These are the activations of a small neural network, seen along a few directions. Each row is one input.
In each table, some parts of the input vary, and every possible input appears once, in random order.
A made-up example of a description, with smaller parts first: one of 3 separate values, together with either a single point or one of 9 places along a line or (one of 5 places around a ring, together with one of 6 places along a line).
Shared parts are said once, and a part with two or three values counts as separate values.

Rows:
r1: -22; -60; 13; -3; 11; -1; 90; 19; 57; 32; 37; -18; 65; -1; 37; 15; -66; -31
r2: 17; -18; 30; 32; -9; 70; -9; -17; 31; 7; 26; -2; 40; 1; 10; 57; -68; -51
r3: 34; 0; 12; 12; -9; -24; 67; -6; 74; 10; 26; -10; 63; -56; -8; 25; -44; 22
r4: 22; 31; -15; 17; -26; -3; -87; 5; -64; -52; -30; -15; -63; 70; -14; -5; 18; -32
r5: -81; 40; -55; 5; 69; 17; -1; 23; -16; 62; -42; 48; -62; -89; -44; -100; 95; 76
r6: 65; 15; 38; 7; -29; -46; -22; -35; 20; -23; -19; 4; -16; -6; -47; 24; 0; -12
r7: -25; -42; -12; -55; -15; 36; 6; 9; -51; -17; 10; -16; 8; 83; 85; 32; -18; -11
r8: -34; -61; -16; -61; -9; 14; 32; 20; -45; -5; 17; -20; 17; 79; 96; 20; -9; -6
r9: 4; 1; 10; -16; -15; 89; -65; -14; -67; -34; 14; -20; -13; 98; 55; 35; -35; -19
r10: 80; 25; 47; 36; -34; -14; -64; -51; 12; -25; -16; -5; -26; 5; -58; 19; -4; -14
r11: 48; 7; 16; 25; -14; 1; 30; -21; 69; -1; 22; -9; 54; -53; -20; 39; -41; 17
r12: 22; -7; 16; 11; -3; -43; 96; 7; 74; 20; 40; -16; 68; -52; -2; 5; -45; 29
r13: 51; 8; 32; -15; -23; -75; 15; -20; 27; -17; -16; 10; -5; -15; -32; 18; 2; -9
r14: -82; 32; -51; 10; 76; 4; 22; 33; -14; 67; -31; 57; -61; -86; -30; -106; 99; 84
r15: 62; 17; 26; 46; -18; 30; -13; -35; 60; -10; 26; -12; 43; -45; -34; 44; -40; 12
r16: -72; 66; -34; 28; 54; 65; -98; -9; -28; 45; -51; 1; -64; -76; -87; -91; 73; 60
r17: -5; 3; -33; -24; -19; -57; -18; 30; -56; -45; -29; 8; -38; 56; 11; -5; 39; -27
r18: 36; -1; 44; 57; -13; 99; -55; -28; 18; 2; 34; -4; 31; 9; -2; 49; -69; -55
r19: 7; 16; -26; -7; -24; -31; -50; 18; -61; -50; -32; -2; -51; 62; -3; -1; 29; -30
r20: -12; -47; 12; -2; 2; 17; 64; 8; 54; 25; 26; -7; 60; -4; 33; 36; -68; -40
r21: -27; -17; -27; -27; 1; -95; 30; 45; -51; -30; -2; 10; -17; 51; 37; -28; 58; -17
r22: -77; 57; -46; 14; 58; 48; -61; 1; -24; 50; -51; 18; -64; -85; -74; -91; 82; 64
r23: 23; -5; 37; -24; -5; -115; 69; 3; 29; -3; 17; 6; 11; -20; -9; -15; 3; 2
r24: 77; 28; 37; 70; -22; 59; -62; -48; 51; -14; 35; -15; 33; -33; -45; 35; -40; 7
r25: 1; -33; 18; 10; -5; 42; 31; -5; 44; 16; 23; -2; 51; -4; 23; 51; -68; -46
r26: -41; -77; -14; -56; 2; -5; 53; 29; -42; 6; 30; -30; 24; 77; 102; 5; 0; 0
r27: -80; 49; -54; 6; 63; 31; -29; 12; -20; 56; -49; 34; -63; -89; -59; -95; 89; 70
r28: -12; -22; -2; -39; -17; 62; -27; -2; -59; -28; 10; -17; -3; 90; 70; 38; -26; -15
r29: -17; -8; -33; -31; -11; -79; 9; 38; -52; -37; -19; 12; -26; 52; 25; -15; 49; -23
r30: 37; 1; 32; -26; -15; -98; 46; -7; 30; -10; -4; 11; 5; -20; -18; 3; 3; -4
Question: Changing only one part turns r1 into r2. The same change can be made to r23. Which row results?
Answer: r6
Question: What is each input in this table made of?
Answer: one of 5 places along a line, together with either a single point or one of 5 places around a ring
Question: Which other rows does r12 become when the place on the line of 5 takes its other values? List them by row number.
Answer: r3, r11, r15, r24
Question: A walk changes only the place on the ring of 5. It starts at r3 and steps to r30. List the rest of the walk in order.
Answer: r29, r8, r20
Question: List by row number the other rows that have the place on the line of 5 in common with r16.
Answer: r4, r9, r10, r18, r24
Question: Which other rows does r25 become when the place on the ring of 5 takes its other values? List them by row number.
Answer: r7, r11, r13, r17

Rows:
r31: 16; 18; 12; 20; -1; 24; -23; -20; 24; 10; -2; -4; 7; -36; -27; 3; -10; 15
r32: 13; 20; 1; 18; -3; -5; -24; -7; 8; -13; -11; 6; -11; -8; -29; 7; 2; -15
r33: 46; -59; 38; -14; -40; 11; 44; -3; 19; -30; 47; -33; 75; 79; 75; 91; -93; -61
r34: 4; 3; -7; -13; -10; -23; -20; 2; -27; -21; -12; 1; -20; 30; 4; -5; 25; 3
r35: -6; -2; -9; -18; -1; -39; 5; 11; -24; -7; -12; -3; -23; 14; 4; -17; 27; 6
r36: -17; -4; -16; -20; 6; -38; 7; 16; -25; -8; -5; 0; -15; 10; 12; -19; 36; 11
r37: 14; 19; 6; 27; 4; 22; -7; -11; 23; 15; 2; 1; 3; -40; -25; -3; -7; 20
r38: -1; 9; -1; 22; 13; 20; 2; -9; 29; 22; 3; -3; 9; -46; -26; -8; 0; 23
r39: 57; -55; 40; -17; -55; -23; 51; -11; 23; -41; 46; -30; 71; 76; 70; 90; -83; -59
r40: 28; 17; 16; 10; -9; -11; -25; -17; 5; -6; -11; 7; -13; -13; -32; 6; 2; -12
r41: 30; 21; 19; 17; -5; 25; -29; -28; 18; 5; -1; -3; 1; -33; -30; 9; -11; 10
r42: -24; -2; -19; -2; 4; 32; -19; 14; -34; 3; -8; 1; -20; 22; 19; -9; 10; -3
r43: 6; 16; -5; 22; 4; -15; -4; 4; 14; -1; 0; 6; 2; -21; -26; -14; 6; -2
r44: 17; 7; 1; -14; -15; -21; -25; -6; -31; -25; -11; 3; -25; 31; -2; 1; 24; -2
r45: 66; -51; 51; -2; -46; 7; 45; -16; 55; -25; 60; -31; 81; 39; 49; 90; -104; -52
r46: -18; 6; -12; 0; 18; -25; 31; 13; 18; 17; -8; 21; 0; -42; -16; -21; 20; 11
r47: 8; 19; 7; 27; 12; 22; -4; -12; 26; 14; 13; 2; 12; -35; -25; -12; -9; 23
r48: -28; 2; -15; -2; 7; 28; -17; 14; -30; 4; -2; -5; -10; 21; 15; -20; 6; -2
r49: 5; 6; -12; -10; -10; -32; -5; 12; -29; -17; -12; 1; -24; 21; 5; -8; 25; 5
r50: -20; 0; -16; -31; 9; -45; 28; 20; -19; 1; -12; 11; -17; -2; 14; -23; 31; 18
r51: -8; 4; 7; 12; 18; -17; 11; 1; 15; 16; 1; 17; -5; -25; -19; -24; 19; 6
r52: -9; 9; 5; 5; 15; 8; 22; -10; 35; 32; -5; 0; 12; -58; -30; -15; -6; 32
r53: -50; -8; -25; -21; 26; 21; 14; 19; -24; 22; -3; 15; -12; 4; 28; -24; 19; 13
r54: -11; 4; -1; 1; 16; -22; 23; 1; 24; 19; -11; 14; -4; -33; -24; -24; 12; 11
r55: 10; 13; -9; 23; 0; -10; -6; 4; 10; -2; -7; 11; -8; -18; -22; -5; 12; -4
r56: -6; 10; 14; 16; 17; 13; 9; -11; 26; 29; 7; 2; 10; -51; -24; -16; 1; 26
r57: 1; 5; 6; 12; 8; -22; 7; 0; 15; 13; -9; 7; -9; -27; -28; -16; 8; -1
r58: -9; -1; -6; -6; -1; 40; -40; -4; -36; -8; -9; 2; -21; 32; 11; 0; 10; -9
r59: -21; 2; -10; -3; 6; 40; -33; 2; -34; -10; -8; 1; -21; 34; 13; 1; 3; -10
r60: -16; -2; -14; -32; 3; -45; 21; 13; -15; -1; -19; -2; -17; 2; 5; -23; 26; 16
r61: 63; -53; 47; -4; -50; -14; 49; -15; 45; -31; 52; -24; 75; 51; 52; 90; -97; -63
r62: 1; 10; -8; -10; -7; -36; -3; 12; -24; -16; -6; -4; -15; 19; 2; -19; 21; 5
r63: 12; 11; 6; 16; -1; -6; -21; -9; 11; -2; -9; 11; -8; -9; -24; -5; 9; -5
r64: 4; 11; -11; -12; -13; -22; -23; 4; -31; -32; -14; -4; -23; 31; -1; 6; 19; -6
r65: 15; 24; 4; 25; 2; 32; -27; -19; 22; -1; 0; -4; 3; -29; -28; 11; -12; 9
r66: -44; -11; -15; -12; 23; 27; -5; 12; -29; 17; 3; 5; -14; 15; 25; -21; 19; 5
r67: -22; -3; -12; -8; -1; 34; -34; 5; -34; -3; -13; -5; -16; 27; 15; -3; 7; -7
r68: -17; 10; -8; 8; 20; 12; 28; 1; 30; 31; 2; 12; 15; -60; -19; -15; 7; 35
r69: -47; -11; -24; -21; 21; 22; 6; 13; -19; 21; -9; 3; -13; 9; 20; -25; 15; 11
r70: -40; -12; -27; -9; 15; 29; -11; 15; -31; 9; -6; -4; -14; 17; 20; -12; 15; -1
Question: What is each input in this table made of?
Answer: one of 4 places along a line, together with either a single point or one of 9 places along a line
Question: Changing only the place on the line of 4 turns r41 into r44. The same change can be made to r37. Which row results?
Answer: r49
Question: A walk changes only the place on the line of 4. It starts at r47 and steps to r43. List the rest of the walk in order.
Answer: r62, r48
